A small network was shown many inputs. Here are its activations along a few directions, one row for each input.
Each table varies a few parts of the input and shows all the possible inputs, shuffled.
Descriptions start from the smaller parts, as in this example, which fits no table here: values(2) and (point or ring(9) or (line(4) and ring(8))).
Shared parts are said once, and a part with two or three values counts as separate values.

Other details of the inputs shift rows strongly along two fixed directions, in all tables alike. That doesn't count.

Rows:
x1: [ 72  54 -29  29  25  26 -39 -27  -6 -13 -25  -9]
x2: [-23 -21  13 -14  11 -47  35  -2  11   6   8  -4]
x3: [-19 -38   4 -15  10 -40  26 -14  12  10  14   3]
x4: [ 47  17 -19  13  75 -64 -41 -20  58  -8 -17  -8]
x5: [-37 -48   4 -13  12 -39  23 -12  15   8  10 -11]
x6: [ 59   4 -13  11  68 -52 -36 -26  71  -1 -18 -20]
x7: [-37 -27  12 -18  13 -42  20 -10  20   6   6  -3]
x8: [ 50   4 -19   8  75 -48 -41 -29  68  -5 -17 -15]
x9: [-14  -1  11  -8 -48  63  -4  32 -28   6  11  23]
x10: [-21 -28   5  -8   9 -45  34   2   7   1   8 -10]
x11: [-36 -20   8 -14  12 -44  23  -6  14   6   1  -4]
x12: [-33 -48   4  -6  12 -42  17 -13  10   6  16  -4]
x13: [ 73  39 -25  19  17  44 -64  22  11 -14 -24   7]
x14: [-28 -30   6  -8   4 -49  29   2  14   6   1 -14]
x15: [-28  27  14   8 -36  40   9 -16 -42  -1   8   7]
x16: [-12  12   9   9 -38  50  25 -14 -46   2   9  -8]
x17: [ 68  54 -13  10  18  43 -66  20  20 -11 -17  13]
x18: [ 61   4 -19  -6  65 -46 -56  30  71  -6 -18   9]
x19: [ 73  37 -23  18  17  50 -67  17  15 -12 -13   4]
x20: [-32 -44   2  -3  11 -45  20  -8   5   2   7  -2]
x21: [-15  31  18   3 -37  44  25 -12 -41   1   7   0]
x22: [-13  -3   2  -2 -47  56   0  36 -37  -3   3  19]
x23: [-11  -4   5  -6 -47  65  -6  33 -34   4  11  15]
x24: [-16   9   1  -4 -45  50  -1  42 -35  -3   4  16]
x25: [ 66  56 -19  35  20  29 -39 -24   5 -11 -32 -21]
x26: [-15  33   5   3 -37  34  22 -11 -48   3   2   6]
x27: [-15  29   9  -1 -38  39  20 -16 -45   2   7   7]
x28: [-18 -40   6  -8  10 -41  35  -4   6   3   6  -8]
x29: [-18 -55   8 -26   2 -25   2  35  31   8  17  19]
x30: [-33 -41   9  -8  11 -42  17 -15  15   7  16   3]
x31: [-37 -35   1  -5  11 -52  21  -2   7   1  10  -4]
x32: [-23 -39   8 -28   2 -37   7  43  25   5  10  20]
x33: [ 70  58 -13  29  26  35 -36 -30   8  -9 -16 -12]
x34: [-28  13   3  11 -38  46  17 -13 -47  -2  -6  -5]
x35: [-31  25   2  10 -38  42  17  -7 -46  -3  -3  -7]
x36: [-25 -22  17 -15   5 -42  24  -8  21   9   5  -8]
x37: [-25 -43   9 -10   5 -39  26  -9  17  11   7 -16]
x38: [-15  10   0  -2 -46  51  -1  41 -35  -5   5  17]
x39: [-26 -19  13 -12   6 -47  28  -3  17  10   0  -8]
x40: [-10  12   0   6 -37  46  18 -18 -49   3   8  -1]
x41: [-15  25  -2   7 -39  35  22  -7 -53  -1   3   0]
x42: [ 68  53 -14  11  17  43 -66  20  21 -13 -16  14]
Each input here is: ring(6) and (values(2) or ring(5)).
Q: Changing only the ring(6) part turns x31 into x4. The same change can be made to x35. Which row results?
A: x11
Q: List by row number the other rows that have the ring(6) part in common with x15.
A: x7, x17, x21, x27, x36, x42
Q: List by row number the other rows that have the ring(6) part in common with x19.
A: x5, x12, x16, x23, x37, x40
Q: Which other rows does x8 become when the ring(5) part takes its other values? List them by row number.
A: x3, x6, x30, x33

Rows:
x43: [ -8  27  22   4 -50  40  33   4 -39   7   2  -2]
x44: [-23   9  16 -13 -50  60 -12  27 -27   2  16  30]
x45: [ 16 -40 -25   7  55 -73 -23  -2  49  -5 -17 -11]
x46: [ -9 -11   0   0 -47  66  -6  34 -33   5  12  15]
x47: [ 29 -21 -16  -4  68 -88  -4  -6  46  -6   8  -4]
x48: [-66 -50  20 -19   1 -47  37  -7   2   8  34  11]
x49: [-24  21  14  -5 -39  52  17 -30 -39  10   9  10]
x50: [ -5  23   5  -5 -41  42  32 -16 -53   7   6   6]
x51: [ 52  61 -19  15  23  12 -28   5   9 -13 -28 -15]
x52: [-56 -46  38 -23 -11 -40  42   0  21  20  18  -1]
x53: [ 47  38 -23  24  24  27 -40  -3  14 -13 -29 -26]
x54: [ 34  60 -10  15  26  20 -44  -9  23 -10 -24 -13]
x55: [ -7   9   8 -13 -49  57   9  44 -43  -2   9  31]
x56: [ 32 -41  -2   2  52 -64  -9  -7  69   3  -9 -25]
x57: [ 64  26 -23  21  26  30 -35 -36   5  -7 -18 -15]
x58: [ 52  55 -27  25  21   3 -38  -3  -3 -16 -29   0]
x59: [-53 -70   6  -9  -3 -40  40  -2  -7   3  29  -3]
x60: [-75 -50  14 -20  -7 -56  28   5   6   9  10  13]
Q: Describe the family of inputs behind these rows.
A: values(3) and (point or ring(5))
Q: Changing only the values(3) part turns x45 into x58. The same change can be made to x57. Which row results?
A: x50
Q: List by row number the other rows that have the values(3) part in common with x49.
A: x44, x48, x52, x54, x60
Q: Which other rows does x52 become when the values(3) part takes its other values? List them by row number.
A: x43, x56
Q: Which other rows does x48 become when the values(3) part takes its other values? List them by row number.
A: x47, x59
